Each row below holds a small network's activations on one input, seen along a few directions.
Each table varies a few parts of the input and shows all the possible inputs, shuffled.
A made-up example of a description, with smaller parts first: ring(5) and (point or line(11) or (values(2) and line(6))).
Shared parts are said once, and a part with two or three values counts as separate values.
In the rows, zero is written as 128.

Other details of the inputs vary at random and push rows far along two fixed directions, the same in every table; ignore that.

Table:
row 1: [156  92  97 174 124 128 112 127 143 135  96 115 144 144 113 106 174]
row 2: [141 103 135 167 150 112 142 111 130 113 121 146 141  91 113 123  56]
row 3: [141 165  89  98 112 144  93 132 107 138 140 142 113 181 162 120 207]
row 4: [153 114 118 163 104 119 102 144 145 115  92 136 159 149 121 103 160]
row 5: [123 117 160 136 119 121 146 138 152 141 136 114 120  94 106 123  80]
row 6: [123  96 160 152 143 124 150 113 119 110 110 110 139  90 102 121  76]
row 7: [ 95 143 142 101 129 126 141 125 143 126 145 115 121 119 132 163 121]
row 8: [ 96 121 148  99 130 137 129 104 122 140 158 125 114 141 146 151 119]
row 9: [ 91 149 151  83 124 126 135 138 135 130 159 124 114 129 150 173 122]
row 10: [123  94 154 143 130 130 138 115 130 149 136 112 119 112 112 110  84]
row 11: [155 101 112 181 117 114 116 141 146 110  73 127 157 142 109  96 161]
row 12: [ 97 177 138  71 132 142 143 134 114 123 169 122 103 124 150 164 126]
row 13: [172 107  96 169 126 121 128 153 146 130  83 114 152 115  99 105 167]
row 14: [106 161 110  90 147 123 136 122 131 130 155 155 118 116 147 172  99]
row 15: [158 120 120 163 106 117 105 152 141 120  93 136 148 146 120  85 155]
row 16: [128 100 144 136 149 145 155 108 115 141 135 111 115 105 108 113  84]
row 17: [133 150  85 105 131 142 100 124 111 132 126 136 121 177 163 136 223]
row 18: [145 163  99 115 116 133  99 142 113 108 118 146 138 169 147 112 195]
row 19: [109 154 161 102 121 129 130 124 102 117 148 138 116 128 138 134 102]
row 20: [145  82 121 174 155 116 154 100 130 141 125 134 134  91 104 119  56]
row 21: [ 98 180 146  68 121 139 134 139 114 138 171 133 104 124 147 159 122]
Each input here is: values(3) and (point or ring(6)).
- The inputs of row 10 and row 15 match in every part but the values(3) part. If row 3 is changed in the same way as row 10 into row 15, which row does it become? => row 19
- Start at row 7 and move only the ring(6) part, one step at a time. The first step leads to row 13. Which rows follow, in order? => row 12, row 21, row 5, row 9

Table:
row 22: [116 218  99  78  95 118  82 146 140  86 135 178 139 192 188 159 207]
row 23: [ 66 138 136  50 156 145 143  99 108 146 186 117  86 110 178 218  91]
row 24: [172 119  77 184 134  95 100 158 146 101  86 169 177 145 126 112 153]
row 25: [116 126 164 134 137 103 172 130 165 143 127 100 131  68  87 141  19]
row 26: [ 87 141 132  53 159 143 150  67  79 134 207 152  94 127 156 179  86]
row 27: [200 126 112 169 108 137 112 180 126 131  80 119 133 144 106  53 156]
row 28: [ 83 184 160  53 139 138 136 113  93 129 202 153  88  97 170 171  58]
row 29: [ 90  66 216 159 113 123 160 100 132 122 118  90 128  87 100 107  38]
row 30: [106 155 104  93 108 139  80 118 102 111 126 152 136 195 181 157 239]
row 31: [181 105 120 189 103 122 123 192 172 133  57  90 141 100  72  76 162]
row 32: [121  70 192 153 131 139 168  91 109 161 136  94 117  93  80  81  44]
row 33: [122  94 220 175 119 106 167 138 140  97 105  90 139  50  65  97  15]
row 34: [129 194  60  86 122 117 116 157 146 130 149 166 135 168 167 177 207]
row 35: [187  95  85 190 131 139 115 109 108 149  86 124 139 166 102  71 178]
row 36: [164  82  78 188 134 114 117 115 141 100  74 137 165 137 113  98 164]
row 37: [175  72  99 200 129 128 128 126 164 157  68  90 137 126  86  92 178]
row 38: [ 51 133 205  60 140 157 145 121 125 156 200  91  91 120 144 175 107]
row 39: [137 187  46  87 144 140  93 144 107 120 163 192 127 179 181 138 201]
- Describe the family of inputs behind these rows. => values(3) and ring(6)
- The inputs of row 33 and row 31 match in every part but the values(3) part. If row 22 is changed in the same way as row 33 into row 31, which row does it become? => row 25
- Change only the ring(6) part in row 28. List by row number the other rows that result. => row 26, row 27, row 32, row 35, row 39
